A small network was trained on invented records. Each row is its activation on one of them, seen along a few directions.
Each row is followed by the record's values for the fields Lupo, Mag, Zabi, Fugu, Mil, Guz, Mose.
Not every record has every field; a missing one is written missing.
The largest differences between rows may come from other fields.
In the rows, zero is written as 500.
Random noise pushes rows far along 3 fixed directions. That doesn't count. These rows show it; they differ only by the noise:
[326 553 651 407 482 546 456 413 603 499 440 442 651 480 556 417 454 760]
[606 437 496 694 552 489 484 542 391 607 553 705 509 351 540 402 400 584]
[468 525 541 511 556 447 432 465 454 437 605 588 619 529 510 543 417 468]
[483 487 531 573 522 430 447 468 436 452 613 621 572 504 524 479 404 469]
[483 553 575 469 599 562 448 497 511 566 471 544 654 421 524 523 449 687]

[734 579 450 583 662 425 418 628 263 353 642 646 606 504 464 765 460 249] : Lupo is g2, Mag is l1, Zabi is c2, Fugu is s3, Mil is d3, Guz is b2, Mose is p1
[500 556 446 372 567 437 402 437 527 332 505 233 533 632 427 781 549 452] : Lupo is g1, Mag is l1, Zabi is c2, Fugu is s1, Mil is d2, Guz is missing, Mose is missing
[477 480 446 568 551 378 441 409 420 265 780 643 559 647 443 575 487 176] : Lupo is g3, Mag is l2, Zabi is c2, Fugu is missing, Mil is missing, Guz is missing, Mose is missing
[368 478 594 390 361 462 637 374 653 605 565 427 450 497 533 481 452 461] : Lupo is g1, Mag is missing, Zabi is missing, Fugu is s1, Mil is d2, Guz is b1, Mose is missing
[359 505 441 531 488 404 432 383 406 383 562 560 605 511 536 464 503 464] : Lupo is g2, Mag is l2, Zabi is c2, Fugu is s3, Mil is d3, Guz is b2, Mose is p2
[425 506 545 187 524 517 647 565 679 621 487 392 493 571 504 605 515 626] : Lupo is g3, Mag is l3, Zabi is c3, Fugu is s1, Mil is d2, Guz is b2, Mose is missing
[453 436 473 490 404 497 591 509 585 501 547 443 436 612 416 410 483 542] : Lupo is g2, Mag is l3, Zabi is c2, Fugu is s1, Mil is d2, Guz is missing, Mose is missing
[426 562 538 250 336 551 544 520 491 413 341 296 585 595 420 555 613 583] : Lupo is g3, Mag is missing, Zabi is missing, Fugu is s1, Mil is d2, Guz is b2, Mose is missing
[576 390 509 595 475 524 517 509 518 516 518 568 393 413 508 434 381 506] : Lupo is g1, Mag is l2, Zabi is c2, Fugu is s3, Mil is d2, Guz is b2, Mose is p1
[776 465 466 521 639 638 632 724 297 726 394 755 482 246 484 668 587 463] : Lupo is g1, Mag is missing, Zabi is missing, Fugu is s1, Mil is d3, Guz is b2, Mose is missing
[513 515 554 475 621 550 520 440 578 647 470 669 577 407 462 544 410 604] : Lupo is g1, Mag is l1, Zabi is c2, Fugu is s3, Mil is d3, Guz is b2, Mose is p1
[522 318 446 585 406 390 680 486 608 585 549 531 266 554 408 316 375 387] : Lupo is g1, Mag is l2, Zabi is c2, Fugu is s1, Mil is d1, Guz is b1, Mose is missing
[322 602 567 364 525 521 535 389 667 433 482 442 517 658 414 622 517 453] : Lupo is g1, Mag is l2, Zabi is c2, Fugu is s3, Mil is d3, Guz is missing, Mose is p2
[737 552 355 514 663 578 621 729 215 610 497 799 548 415 472 736 560 253] : Lupo is g2, Mag is missing, Zabi is missing, Fugu is s3, Mil is d3, Guz is b2, Mose is p2
[585 633 492 260 655 540 353 502 635 504 480 331 584 526 525 638 537 495] : Lupo is g1, Mag is l1, Zabi is c2, Fugu is s1, Mil is d1, Guz is b1, Mose is missing
[237 487 650 409 318 393 529 312 622 177 521 233 464 711 607 326 541 539] : Lupo is g3, Mag is l1, Zabi is c2, Fugu is missing, Mil is missing, Guz is missing, Mose is missing
[462 427 494 638 444 435 519 376 470 371 635 628 469 512 531 329 479 416] : Lupo is g3, Mag is l1, Zabi is c2, Fugu is missing, Mil is missing, Guz is missing, Mose is missing
[513 635 483 489 702 486 278 403 598 496 501 283 645 623 502 594 460 483] : Lupo is g2, Mag is l1, Zabi is c2, Fugu is s3, Mil is d2, Guz is b1, Mose is p2
[187 593 611 244 594 559 427 346 777 495 515 303 638 610 450 612 465 509] : Lupo is g1, Mag is l3, Zabi is c3, Fugu is s3, Mil is d2, Guz is b1, Mose is p2
[585 616 529 391 694 628 472 562 491 444 404 333 644 450 545 625 602 696] : Lupo is g2, Mag is l1, Zabi is c2, Fugu is missing, Mil is missing, Guz is missing, Mose is missing
[344 473 585 459 435 435 572 399 662 545 468 398 511 576 476 344 466 581] : Lupo is g3, Mag is l2, Zabi is c2, Fugu is s1, Mil is d2, Guz is b1, Mose is missing
[574 344 428 675 362 392 529 482 369 405 520 429 278 446 475 389 512 486] : Lupo is g1, Mag is l1, Zabi is c2, Fugu is s1, Mil is d2, Guz is missing, Mose is missing
[448 577 585 435 597 606 490 438 565 515 407 446 501 412 502 533 543 654] : Lupo is g1, Mag is l1, Zabi is c2, Fugu is s3, Mil is d3, Guz is missing, Mose is p2
[697 441 431 529 671 629 578 598 526 750 430 660 461 351 411 563 384 624] : Lupo is g1, Mag is l2, Zabi is c2, Fugu is s3, Mil is d2, Guz is b2, Mose is p1
[566 456 368 787 408 440 424 571 385 513 538 525 396 368 564 392 505 475] : Lupo is g2, Mag is l3, Zabi is c1, Fugu is s3, Mil is d2, Guz is b1, Mose is p2
[504 349 516 477 513 628 583 548 541 711 409 631 487 287 516 388 497 685] : Lupo is g1, Mag is l3, Zabi is c3, Fugu is s1, Mil is d2, Guz is b2, Mose is missing
[291 505 469 426 546 497 464 313 725 599 514 444 552 501 546 535 428 533] : Lupo is g1, Mag is l3, Zabi is c3, Fugu is s3, Mil is d2, Guz is b1, Mose is p2
[502 609 489 253 695 565 483 490 432 598 542 678 640 462 484 692 558 413] : Lupo is g1, Mag is missing, Zabi is missing, Fugu is s3, Mil is d3, Guz is b2, Mose is p2
[404 544 510 525 391 446 535 417 690 517 411 417 384 476 548 353 468 552] : Lupo is g1, Mag is l1, Zabi is c2, Fugu is s3, Mil is d2, Guz is b1, Mose is p2
[546 464 363 507 487 398 537 418 552 457 581 529 438 596 400 636 473 348] : Lupo is g1, Mag is l1, Zabi is c2, Fugu is s1, Mil is d2, Guz is missing, Mose is missing
[577 550 617 530 514 700 403 520 477 705 258 520 547 284 523 494 556 816] : Lupo is g1, Mag is missing, Zabi is missing, Fugu is s3, Mil is d3, Guz is b2, Mose is p1
[296 494 471 567 237 393 528 454 468 309 537 607 501 486 653 349 545 408] : Lupo is g2, Mag is l3, Zabi is c3, Fugu is s3, Mil is d3, Guz is b2, Mose is p2
[489 556 563 535 361 498 488 536 483 479 349 372 511 271 526 298 600 752] : Lupo is g3, Mag is l1, Zabi is c2, Fugu is s1, Mil is d2, Guz is b1, Mose is missing
[557 499 528 647 440 389 384 508 427 443 423 263 454 437 482 379 543 623] : Lupo is g3, Mag is l1, Zabi is c2, Fugu is s1, Mil is d2, Guz is b1, Mose is missing
[353 551 624 362 590 563 516 339 722 619 467 505 634 514 444 541 516 685] : Lupo is g1, Mag is l2, Zabi is c2, Fugu is s1, Mil is d3, Guz is missing, Mose is missing
[617 516 440 413 426 472 624 639 456 398 510 267 420 715 397 673 503 214] : Lupo is g2, Mag is missing, Zabi is missing, Fugu is s1, Mil is d1, Guz is b1, Mose is missing
[186 438 585 553 292 440 450 378 524 374 575 581 532 509 641 191 491 513] : Lupo is g2, Mag is l3, Zabi is c3, Fugu is s3, Mil is d3, Guz is b2, Mose is p2
[651 424 449 619 422 444 523 636 334 324 589 545 387 495 459 492 429 340] : Lupo is g3, Mag is l2, Zabi is c2, Fugu is s3, Mil is d2, Guz is b2, Mose is p1

Here are new rows. What are their fields?
[816 331 322 747 552 412 648 707 402 636 540 485 261 480 430 453 390 363] : Lupo is g2, Mag is l2, Zabi is c2, Fugu is s1, Mil is d1, Guz is b1, Mose is missing
[734 331 389 673 601 510 573 589 522 791 382 478 302 369 420 380 433 626] : Lupo is g1, Mag is l2, Zabi is c2, Fugu is s1, Mil is d1, Guz is b1, Mose is missing
[563 546 455 462 481 610 658 547 449 535 475 580 549 547 444 573 572 433] : Lupo is g2, Mag is missing, Zabi is missing, Fugu is missing, Mil is missing, Guz is missing, Mose is missing
[451 523 543 403 420 528 554 499 374 463 544 608 635 495 520 516 542 379] : Lupo is g2, Mag is missing, Zabi is missing, Fugu is s1, Mil is d3, Guz is b2, Mose is missing
[560 520 533 424 655 487 542 503 563 568 472 568 518 554 455 714 427 460] : Lupo is g1, Mag is l1, Zabi is c2, Fugu is s3, Mil is d3, Guz is b2, Mose is p1
[674 496 489 514 737 471 538 586 577 673 470 417 481 508 397 747 467 404] : Lupo is g1, Mag is l2, Zabi is c2, Fugu is s1, Mil is d2, Guz is b1, Mose is missing
[605 435 461 713 390 314 495 552 249 276 685 711 470 497 559 418 494 172] : Lupo is g2, Mag is l1, Zabi is c2, Fugu is s1, Mil is d3, Guz is b2, Mose is missing
[659 494 481 616 655 575 575 576 579 738 341 457 371 339 490 492 464 616] : Lupo is g1, Mag is l1, Zabi is c2, Fugu is s3, Mil is d2, Guz is b1, Mose is p2
[374 583 585 287 495 487 563 459 574 421 426 469 653 584 477 553 549 516] : Lupo is g3, Mag is l1, Zabi is c2, Fugu is s1, Mil is d3, Guz is b2, Mose is missing
[414 489 564 407 441 391 583 469 488 367 496 481 518 607 536 488 522 405] : Lupo is g3, Mag is l1, Zabi is c2, Fugu is s1, Mil is d3, Guz is b2, Mose is missing
[554 624 454 471 562 501 470 566 345 388 614 476 560 581 453 693 524 189] : Lupo is g2, Mag is missing, Zabi is missing, Fugu is s3, Mil is d2, Guz is b1, Mose is p2
[367 411 566 631 193 286 593 434 463 262 560 530 404 618 591 235 486 348] : Lupo is g2, Mag is l1, Zabi is c2, Fugu is s1, Mil is d3, Guz is b2, Mose is missing
[564 542 437 465 525 399 450 515 407 540 572 437 513 591 452 576 528 404] : Lupo is g2, Mag is missing, Zabi is missing, Fugu is s1, Mil is d2, Guz is b1, Mose is missing
[397 635 633 269 503 526 488 519 544 332 352 288 696 555 553 588 609 611] : Lupo is g2, Mag is l1, Zabi is c2, Fugu is s1, Mil is d3, Guz is b2, Mose is missing
[542 590 533 321 653 567 570 555 502 563 386 535 668 460 472 657 554 575] : Lupo is g3, Mag is l1, Zabi is c2, Fugu is s1, Mil is d3, Guz is b2, Mose is missing
[582 328 424 649 384 395 673 548 515 571 549 516 273 526 424 272 389 423] : Lupo is g3, Mag is l2, Zabi is c2, Fugu is s1, Mil is d1, Guz is b1, Mose is missing
[569 538 578 461 442 682 672 624 495 730 264 522 518 375 486 502 505 778] : Lupo is g2, Mag is missing, Zabi is missing, Fugu is s3, Mil is d3, Guz is b2, Mose is p1
[595 570 511 541 438 347 342 500 412 322 654 649 443 505 525 452 587 309] : Lupo is g1, Mag is l1, Zabi is c2, Fugu is s1, Mil is d3, Guz is missing, Mose is missing
[692 482 464 544 526 558 516 686 370 433 482 513 465 413 447 569 468 495] : Lupo is g3, Mag is l2, Zabi is c2, Fugu is s3, Mil is d2, Guz is b2, Mose is p1
